Each row below holds a small network's activations on one input, seen along a few directions.
In each table, some parts of the input vary, and every possible input appears once, in random order.
A made-up example of a description, with smaller parts first: one of 8 places around a ring, together with either a single point or one of 11 places along a line or (one of 3 separate values, together with one of 4 places along a line).
Shared parts are said once, and a part with two or three values counts as separate values.

Other details of the inputs shift rows strongly along two fixed directions, in all tables alike. That doesn't count.

A family of inputs:
r1: [ 14   7   5   4   7  -3  -2   5 -12 -23   9 -13   5]
r2: [ 25   3  11   1  10   4   7  -4   5 -12  -4 -11  21]
r3: [ 6  6  8 14 10  1 -1 -1 -5  1 15  1 -1]
r4: [13 -1  1  6  3 17 -5  4  1  2  1  8  4]
r5: [-7  8  8 14  7 10 -4  9  2 -3 -2  6 -4]
r6: [-28  -5 -11 -20  -9 -27   8  -2   2   3 -14  -4  -6]
r7: [ 13  -1  -2 -26  -5  -9   2  -6 -12 -14  -5  -7   4]
r8: [ 20  10   3  -5   7   2   3  -1  -8 -23   7  -3  -1]
r9: [ -1   5  -9  13   4  15 -10   6   5   2  -6  -1   2]
r10: [  1 -16   2 -13 -13 -16  11   3  -8   3   8  -9  11]
r11: [-22 -13 -10 -20 -15 -12   2 -10 -12  10 -20  -2  -3]
r12: [ 25  -4   2  -2   0   8  -2  -4 -10  -9   7  -1   5]
r13: [11  9 -7  6  1  4 -9  3 13 -8  2 -4 -5]
r14: [ 17  -5  10  -1   1  12   2   8  -9 -10   9  -1  13]
r15: [ -6   8   6  16   5   7  -5  -1  -2  -5   1   3 -11]
r16: [ 26   3  10   3   8   1   6 -13   1 -14  -1 -14  15]
r17: [-25  -7  -6 -22 -12 -23  11  -3   1   3 -15   3  -9]
r18: [ 23   5   7  -6  10   1   5  -3  -7 -17  12   2   1]
r19: [-21 -17 -10 -20 -22 -17   5  -3  -2   9 -19  -2  -4]
r20: [  6  -9   4 -15 -11  -5   5  -1 -20 -15   0 -13   9]
r21: [-15   2  -5  36  -2  24 -13  -4  25  26  -3  20 -23]
r22: [ 27   3   5 -12   7   8  -1   4  -2 -11   6   4  10]
r23: [ -1  -4   3 -26   3 -12  12   1  -9  -5  -3   5   8]
r24: [ 27   5   1 -10  10   4   0   4  -2  -4  11   0  14]
r25: [ 21  -1  -6   3  -6   1  -4   7   1 -16   4 -12   5]
r26: [ 7 -1  5 13 -9 10 -2  7  4 -9  6 -4 -3]
r27: [-26  12   4  38  15  18 -10   3  17  29   4  19 -14]
r28: [-51  -6   2   3  -2  -6   1  -3   5  31 -18  19 -13]
r29: [  4   5   6  25   4   8   1 -10  25   5  -6  -2  -2]
r30: [ 6  8 -4  7  9  8 -7 -9  6 13  7  6 -6]
r31: [-23 -14  -9 -23 -14 -10   4  -1  -9  12 -23   1   4]
r32: [-26 -15   5 -17 -13 -25  11  -2  -4  10  -9   4  -5]
r33: [ 9 10  0  8 14  3  1 -5  0  1 14  4 -3]
r34: [-20  -9  -8 -26 -17 -19   4  -5   3   8 -18   1  -7]
r35: [ 20   9  -6  -5   5   2  -7  -2  -4 -16   3 -10   3]
r36: [-14   4  -9 -11   3 -13   3  -6  -5  -4  -7  -5  -4]
r37: [-19 -10  -5 -28  -8 -16   4 -15  -6  15 -15   5  -5]
r38: [-17 -19 -10 -18 -16 -21   8  -5  -2  22  -8  -1   2]
r39: [-14   9  -3  29   3  20 -14  -6  30  25  -2  22 -27]
r40: [-37 -14  -4  -9  -9  -9   6  -2  -5  30 -10   3   5]
r41: [20  5 -1  3  3  2 -2  1 11  2 13  2  0]
r42: [ 18   3  11   3  -2  -4   3  11  -3 -24  10  -5   1]
r43: [-17  -6  -4  -6  -6  -3   0   6  -8   1  -9  -9  10]
r44: [ 10  -6  -9 -16  -6  -9   0  -2 -16 -13  -4 -16  10]
r45: [ 28  -2  -1  -1   3   4   0  -3 -11  -4  14  -6  10]
r46: [-10  12   2  22  11  10  -9  10   6  -2   0   2  -3]
r47: [ 14  -1   7   0  -2  12   0  11  -9 -16   4  -6  11]
r48: [ 21   0  11   4   3  -9   6   9  -3 -11  20  -5   7]
r49: [ 21  -3   6   3   2   5   2   0 -13  -7  19 -10  12]
r50: [-25  -4 -13 -27  -6 -17   1  -2  -2  10 -22  -3   4]
r51: [-23   4   2  38   3  28 -13  -8  12  24   1  16 -21]
r52: [  2   7   3  17   2  -1  -4  10   6 -12   7  -6  -5]
r53: [ 4  1 -4 12  6 13 -5  2  4 15  4  6  5]
r54: [-31  -2 -11 -23  -1 -20   7   0  -4   5 -18  -1   2]
r55: [  6   1   1 -25   2 -10  10   6 -10 -17  -4  -2   9]
r56: [ -8   7   1  19   5   9  -2  -2  19   9   4  17 -19]
r57: [ -8   9  -3  21   8   4  -1  -1  19  15  10  13 -15]
r58: [ 23  -8  10   2  -7   5   3   7  -3 -14  14  -5   6]
r59: [ 21   8   1 -10   4   8  -3   6  -1 -14  -1   0   7]
r60: [  9  -1   1 -23   7 -15  13   4 -10  -4   6  -1  15]
r61: [-3  4 10 15  7  6 -3 -3 -2  1  6  8 -9]
r62: [-17   7  -5  40  -2  20 -14   5  20  11   2   2 -16]
r63: [ -5   7  -3  27   3  19 -12   0   2   0   4  -6  -7]
Each input here is: one of 3 separate values, together with either a single point or (one of 4 places along a line, together with one of 5 places around a ring).
- Changing only the choice among 3 separate values turns r5 into r42. The same change can be made to r22. Which row results? => r39
- Changing only the choice among 3 separate values turns r12 into r4. The same change can be made to r51. Which row results? => r14
- Change only the choice among 3 separate values in r23. List by row number the other rows that result. => r18, r56
- Change only the place on the ring of 5 in r11. List by row number the other rows that result. => r7, r8, r15, r20

A family of inputs:
r64: [ -2  -9   0 -15  -8  -8   5  -1  -4   3  -2   2   1]
r65: [ 27 -13   2 -32  -8 -18  13   0 -18 -16   4 -18  25]
r66: [19  4  3 -4  5  1  2  0  2 -6  8  3  0]
r67: [-20 -10   0 -16  -5 -15   7  -6  -9  13 -11  -2   7]
r68: [ 8  4  3 23  4 15 -6  0  6  4  9  2 -3]
r69: [ 4  7  7 21  9 14 -3  4  5  1 10  6 -2]
r70: [-18  -8  -4 -11  -4  -4   2  -5  -5  16 -10   4   1]
r71: [-27   4  -1   8   6  -2   0  -7   8  21  -6  11  -9]
r72: [ -4 -11   0 -10  -8 -10   6  -1  -3   5  -2  -2   5]
r73: [-12   0   1   7   0  -3   1  -4   6  11   1   6  -7]
r74: [ -1  14  -4  21   2  15 -13   9   9 -19  -4  -5 -11]
r75: [19  1  1 -2  1  7  0 -1 -1 -4  6  0  5]
r76: [ 9 11  2 14 12 14 -5  1  7  2  9 10 -6]
r77: [ 6  3  6 23  3 13 -5  4  6  1 12  4 -6]
r78: [  2  14  -8  20   4  18 -14   5   8 -16  -7  -7  -8]
r79: [-20  -8  -1 -10  -6  -7   3   0  -5  13  -7   6  -1]
r80: [-27  -9  -7 -16  -8 -20   8 -10   2  21 -14   3  -3]
r81: [ 37   9   1 -20   1 -10   2  11 -12 -50   3 -23  13]
- What do these inputs look like to the network? => one of 3 separate values, together with either a single point or one of 5 places around a ring
- Changing only the choice among 3 separate values turns r65 into r80. The same change can be made to r70. Which row results? => r76
- A walk changes only the place on the ring of 5. It starts at r69 and steps to r79. List the rest of the walk in order. => r64, r72, r77
- Change only the choice among 3 separate values in r69. List by row number the other rows that result. => r67, r71
